[130  65 107 165  93 165 116 165 148 118 156  77 127  90 107 152] = G
[126 108 131 131 144  84 130 138 153 129  90 148 124 144 119 142] = Z
[140 106 123 133 212  68 144 145 143 144  69 178 119 179 105 135] = B
[106 146 130 137  73 175 113 107 146 109 198  79 131  77 126 129] = A
[128 112 130 128 177  60 138 138 120 132  65 192 132 170 138 166] = S
at: [132  65]
S, 9
count G: [165]
3
Z?
[126 108 131 131 144  84 130 138 153 129  90 148 124 144 119 142]
S?
[128 112 130 128 177  60 138 138 120 132  65 192 132 170 138 166]
chg S: [128 112 130 128 177  59 138 138 120 132  65 192 132 170 138 166]
5, [60]

[109 131 117 130 162] : Q
[ 62 110 125 107 134] : E
[117 109 131 116 154] : K
[142 131 114 127 114] : F
[111 127 147 128  93] : N
[148 128 123 135 133] : R
[136 136 126 136 136] : V
at: [114 127]
F, 2
again F: 
[114]
V?
[136 136 126 136 136]
chg V: [136 136 126 137 136]
3, [136]
again V: 
[136]
at: [109 131 116]
K, 1
F?
[142 131 114 127 114]

[ 51 123 190 151 126 170 107 157  67 213 142 218 215  62  55 119 157  70
 128 204  57 131 109 131  58 132 152 218 184 119 187  61  37 159 130 180
 212 133 209 131 124 200  68 190 165 125  40] -> mesod
[191 205  47  53 146 192 205 218 142 157 213  67  59  38  88  68  39  82
  91 217 135  84  74 170  91 168 182 152 209 113 108  86  61 170 127 201
  66  60 216 127 136  33 114 123 122 205  61] -> Zokiz
[ 40  76  47  53 146 192 205 218 142 157 213  67  59  38  88  68  39  82
  91 217 135  84  74 170  91 168 182 152 209 113 108  86  61 170 127 201
  66  60 216 127 136  33 114 123 122 205  61] -> Zupup
chg Zupup: [ 40  76  47  53 146 192 205 218 143 157 213  67  59  38  88  68  39  82
  91 217 135  84  74 170  91 168 182 152 209 113 108  86  61 170 127 201
  66  60 216 127 136  33 114 123 122 205  61]
8, [142]
which: [ 40  76  47  53 146 192 205 218 142 157 213  67  59  38  88  68  39  82
  91 217 135  84  74 170  91 168 182 152 209 113 108  86  61 170 127 201
  66  60 216 127 136  33 114 123 122 205  61]
Zupup
chg mesod: [ 51 123 190 151 125 170 107 157  67 213 142 218 215  62  55 119 157  70
 128 204  57 131 109 131  58 132 152 218 184 119 187  61  37 159 130 180
 212 133 209 131 124 200  68 190 165 125  40]
4, [126]
chg mesod: [ 51 123 190 150 126 170 107 157  67 213 142 218 215  62  55 119 157  70
 128 204  57 131 109 131  58 132 152 218 184 119 187  61  37 159 130 180
 212 133 209 131 124 200  68 190 165 125  40]
3, [151]
mesod?
[ 51 123 190 151 126 170 107 157  67 213 142 218 215  62  55 119 157  70
 128 204  57 131 109 131  58 132 152 218 184 119 187  61  37 159 130 180
 212 133 209 131 124 200  68 190 165 125  40]

[ 82  82 179  82]  gugeb
[174 106 135 191]  Tig
[ 43 197  82  57]  Rut
[117 156 111 115]  fev
fev?
[117 156 111 115]
again gugeb: 
[82]
at: [ 43 197  82]
Rut, 0

[173 137 173 181] = fad
[ 88 169 169 169] = Zeg
[ 88 100 169 163] = kedu
[ 83 104 170 172] = vup
[ 99 104 170 172] = mumas
[116  52 165 153] = val
chg val: [116  52 165 152]
3, [153]
kedu?
[ 88 100 169 163]
again Zeg: 
[169]
again fad: 
[173]
chg val: [117  52 165 153]
0, [116]

[126 129 127 145 108 132 130 110 130 100 154 133 145] : bivor
[109 132 183 158 123 145 115 219 115  99  88 117 158] : beme
[129 132 119  89 145 123 131 109 129 118 112 132 119] : vil
at: [119  89 145 123]
vil, 2
which: [109 132 183 158 123 145 115 219 115  99  88 117 158]
beme
at: [145 123]
vil, 4
at: [123 145 115 219 115  99  88 117 158]
beme, 4

[135 139 130  36 130 135 130 130] : rog
[129 143 143  35 130 135 141 129] : som
[146 139 218  36 125 128 141 125] : Karod
[146 139 218 135 130 135 135 130] : Misis
chg som: [129 143 143  35 130 134 141 129]
5, [135]
count som: [143]
2
count rog: [129]
0
again Karod: 
[125]
som?
[129 143 143  35 130 135 141 129]
chg som: [128 143 143  35 130 135 141 129]
0, [129]
chg som: [129 143 143  34 130 135 141 129]
3, [35]

[136 130 128 113  77]  fifu
[139 117 130  43 106]  pibi
[151 130 131  89 112]  pefi
[129 129 120 188 129]  kof
[ 94 128 119 136 153]  Bofe
[ 78  45 138  52 136]  zamob
at: [119 136 153]
Bofe, 2
count kof: [128]
0

[117 111  39 206 133 202 202 201  61  59 135 132 209 201  63 211 129 123
 197 126  59  56 195]  rales
[172 170 164 170 191 161 169 176  89 107 198 201 173 170 112 163 206 195
 169 193  93  93 167]  bilu
[ 75  80 118 118  45 124 110 113 136 130  41  61 112 105 127 108  54  50
 117  60 131 131 116]  neki
[177 171 158 152 203 150 160 170 105 110 206 201 161 174 122 159 197 198
 156 188 105 108 155]  zafa
[148 151  56  51 134  42  50  44 208  50 125 125  43  50 195  40 118 134
  54 139 193 203  50]  fesu
at: [112 163 206]
bilu, 14
bilu?
[172 170 164 170 191 161 169 176  89 107 198 201 173 170 112 163 206 195
 169 193  93  93 167]
which: [148 151  56  51 134  42  50  44 208  50 125 125  43  50 195  40 118 134
  54 139 193 203  50]
fesu
count fesu: [40]
1
at: [ 42  50  44 208  50 125 125  43]
fesu, 5
chg fesu: [148 151  56  51 134  42  50  44 208  50 125 125  43  50 195  40 118 134
  54 139 192 203  50]
20, [193]
which: [ 75  80 118 118  45 124 110 113 136 130  41  61 112 105 127 108  54  50
 117  60 131 131 116]
neki

[137 141 139 122 107 134 119 128 131 118 119  94 133 116 129 120 125 129
  82 112 100 151 109 125 146 159 138 131 144 123 125 127 125 128 137 131
 121 143 125 131 128 130 104 107  99 114 129  88 118 122  80 142 115 108
 136 127 124 137 138] -> moson
[150 125 112 115 121 141 108 120 117 121 137 137 128 151  59 126 138 116
 156 101 121 128 126 117 132 168 101 132 116 116 142 131  94 130 118 120
 127 130 134 130 137 121 148 146  98 144 116 134 147 118 112 116 136 164
 119 117 132 160 141] -> vinis
[137 128 144 143 100 129 108 134 120 115  93 158 130 163 120 130 121 136
 123 125  71 136 125 126 112 138 118 129 148 147 128 118 122 130 118 137
 120 141 131 134 123 130 141 151 137 125 126 139 137 130 123 138 119 184
 121 137 132 121 109] -> Zuvol
[133 130 140 113 115 132 138 124 152 140  97 142 137 129  67 136 118 122
 135 104 110 132 137 135 158 114 159 122 176 118 112 143 151 126 126 132
 127 116 122 139 133 132  91 179 119 136 126 133 127 137 131 118 124 159
 142 135 146 122 110] -> Zezev
[133 120 107 102 102 123 100 133 137 161 181 142 123  95 134 130 139 134
 143 107  98 126 109 122 136 155 129 129 130 125 122 123 114 106 105 127
 124 118 122 133 133 125 150 132 141 146 147 134 136 122 134 125 133 109
 115 112 135 114 104] -> Pado
[137 141 139 122 107 134 119 128 131 118 119  94 133 116 129 120 125 129
  82 112 100 151 109 125 146 159 138 131 144 123 125 127 125 131 137 131
 121 143 125 131 128 130 104 107  99 114 129  88 118 122  80 142 115 108
 136 127 124 137 138] -> fumeg
Zezev?
[133 130 140 113 115 132 138 124 152 140  97 142 137 129  67 136 118 122
 135 104 110 132 137 135 158 114 159 122 176 118 112 143 151 126 126 132
 127 116 122 139 133 132  91 179 119 136 126 133 127 137 131 118 124 159
 142 135 146 122 110]
count vinis: [121]
4

[169 145 132 184 116 113 158  70 184 101 119 134 139 160 112 137 159 160]  korub
[168 180 183 192 164 181 193  84 162 167 172 171 191 198 171 186 139 180]  sif
[192 160 140 188 113 109 159 137 199  89 125 129 152 166  89 122 193 166]  diboz
[175 168 196 110 199 197 184 165  96 198 187 186 178 185 190 190 158 171]  Ponus
[138 172 178 166 147 164 183  59  95 155 159 169 174 181 166 180 100 174]  katab
[ 98  74  55 134  57  61  60  65 170  58  54  62  66  61  55  62 123  77]  pup
[ 61 163 158 131 140 153 171  53  59 146 153 159 170 172 154 172  57 165]  Riz
katab?
[138 172 178 166 147 164 183  59  95 155 159 169 174 181 166 180 100 174]

[115 121 112 117 130] : zopo
[138 140 110 174 124] : koz
[122 130 131 120 146] : peme
[142 138 136 216 121] : bub
[131 132 100 166 109] : guf
[101 107 115  40 130] : loma
[144 144  93 150 106] : pega
[115 116 147 131 142] : lapub
[150 147 107 165 150] : milor
at: [165 150]
milor, 3
zopo?
[115 121 112 117 130]
again milor: 
[150]

